A small network was shown many inputs. Here are its activations along a few directions, one row for each input.
Each table varies a few parts of the input and shows all the possible inputs, shuffled.
A made-up example of a description, with smaller parts first: one of 2 separate values, together with either a single point or one of 11 places around a ring or (one of 4 places along a line, together with one of 5 places around a ring).
Shared parts are said once, and a part with two or three values counts as separate values.

Other details of the inputs vary at random and push rows far along two fixed directions, the same in every table; ignore that.

A family of inputs:
row 1: [ 60 -30  -4   2  -8 -17 -15  -8  18  48 -10 -28]
row 2: [ 49 -38  -2  18  -3 -26  -4 -18  -3  61  -2   2]
row 3: [ 43 -29   3 -17 -23  -1  -6  -6  15  62 -20 -12]
row 4: [-43   9   7  16   6  28   3   8  -4 -34  -1 -10]
row 5: [ 38   0 -21  20  18 -57  51  97  13 -44  31   3]
row 6: [ 35 -26  -5 -19 -16 -14  -1 -15   4  60   5  15]
row 7: [-36  16  13   1 -33  37 -10 -30  -5 -33 -15   3]
row 8: [-41  17   4  -5 -23  18  -3 -35 -13 -29  12  28]
row 9: [-42  30 -10   9 -15   0  -8   1  14 -33  11   2]
row 10: [ -1  -1  20 -11   4   0 -15 -28 -20   8  -6  13]
row 11: [ 42 -31  13 -15  13   2   0   5  21  53  -8 -12]
row 12: [ 31 -12   3  23 -13 -21 -12 -22   8  64 -14  -7]
row 13: [-11  -1   5  -6  12  32 -24 -24   9   0  -5 -17]
row 14: [-43  14   6 -18   6  29  -3 -38 -16 -32 -13  11]
row 15: [ 32 -18   8  15  26 -27  56  81  33 -59  18 -10]
row 16: [  2  17   6  -9   8   9 -24 -19 -29  17   0   7]
row 17: [-47  56   2   3 -21  25 -21 -18 -11 -14  -1  10]
row 18: [-32   4   0  10   5  -3  -7   6 -21 -24   2  11]
row 19: [ 13 -18 -19  22  40 -48  63  84   8 -52  16 -12]
row 20: [-50  32  -6  -7 -28   1   8  10  12 -19  12  11]
row 21: [-37  33   8   8 -22  10  -1 -19   6 -30  -3  14]
row 22: [ 39 -33   1  18 -18  -3 -14 -16   3  53 -23 -18]
row 23: [-21  32  -3   8 -22  27   3  15  -8 -37   4 -11]
row 24: [-21  23 -10  -5  27  21   8   6 -16 -30  -5   3]
row 25: [ -2  19  12   0  11  43 -20 -12  -5   4  -7 -11]
row 26: [ 46 -34  -2 -28  22 -18  11  -5   5  59 -17  -1]
row 27: [ 21 -20 -27   5  48 -49  49  83  21 -60  19 -12]
row 28: [-56  19   1 -27 -12  20 -10 -19 -24 -16  11  17]
row 29: [ 39 -26  -6   0  -1 -17 -22 -35   1  52   5  11]
row 30: [ -8  -3   2 -11  10  -1 -33 -27 -15   8   2   0]
Each input here is: one of 5 separate values, together with one of 6 places around a ring.
Changing only the choice among 5 separate values turns row 30 into row 28. The same change can be made to row 9. Which row results? -> row 20
Which other rows does row 12 become when the place on the ring of 6 takes its other values? List them by row number. -> row 2, row 4, row 18, row 19, row 22

A family of inputs:
row 31: [-27  34  10  22  20  28  -7  30  -2 -79  11  -6]
row 32: [  2  22  17 -21 -26   4 -28 -77 -23  50 -10  32]
row 33: [ 32  -9  -2 -20  -3   5  32  52  23  17  -1 -13]
row 34: [ 60 -59  14   4  46 -43  38   9 -10  24 -15  -9]
row 35: [-83  54  -8 -16  -1  34  26  25 -44 -93  25  26]
row 36: [-52  29 -10 -17 -21  21 -54 -72 -12  39  -2  22]
row 37: [-27 -16 -18  -1 -40   2 -60 -63 -15  55 -11   6]
row 38: [ 74  -3   3  21  20 -21   4  44  14  42 -21 -28]
row 39: [ 63 -27 -11  53 -25 -52  15  41  27  17   5 -20]
row 40: [ -3  -6  17  12  12  44 -36 -75 -18  36 -48 -25]
row 41: [-26  15  21 -34   3  44 -44 -82 -44   0 -14  31]
row 42: [-106   17  -22   -4   35   24   17   16   -7  -97   22    1]
row 43: [ 26  -9  21 -36  -3  42 -36 -65   3  45 -25 -13]
row 44: [-47  33   0  -3 -37   6  28  23  34 -45  13  20]
row 45: [-44  20 -17  -1  46  -6  18  62  -1 -98  51   1]
row 46: [ 12  39  15  17 -27  19 -43 -68   0  59 -18  -3]
row 47: [-34   8  -9  27 -34 -29  41  36 -10 -62  29  34]
row 48: [ 52 -26 -25 -10  42 -48  22  84  11  39   9 -15]
row 49: [ 66 -65   8 -12  25 -23  35  28  27  26 -18 -31]
row 50: [ 62 -52  -3  19 -32 -50  33  52  46  24  17 -10]
Changing only one part turns row 31 into row 39. The same change can be made to row 45. Which row results? -> row 37
What do these inputs look like to the network? -> one of 4 separate values, together with one of 5 places along a line
Which other rows does row 35 become when the choice among 4 separate values takes its other values? List them by row number. -> row 33, row 38, row 48
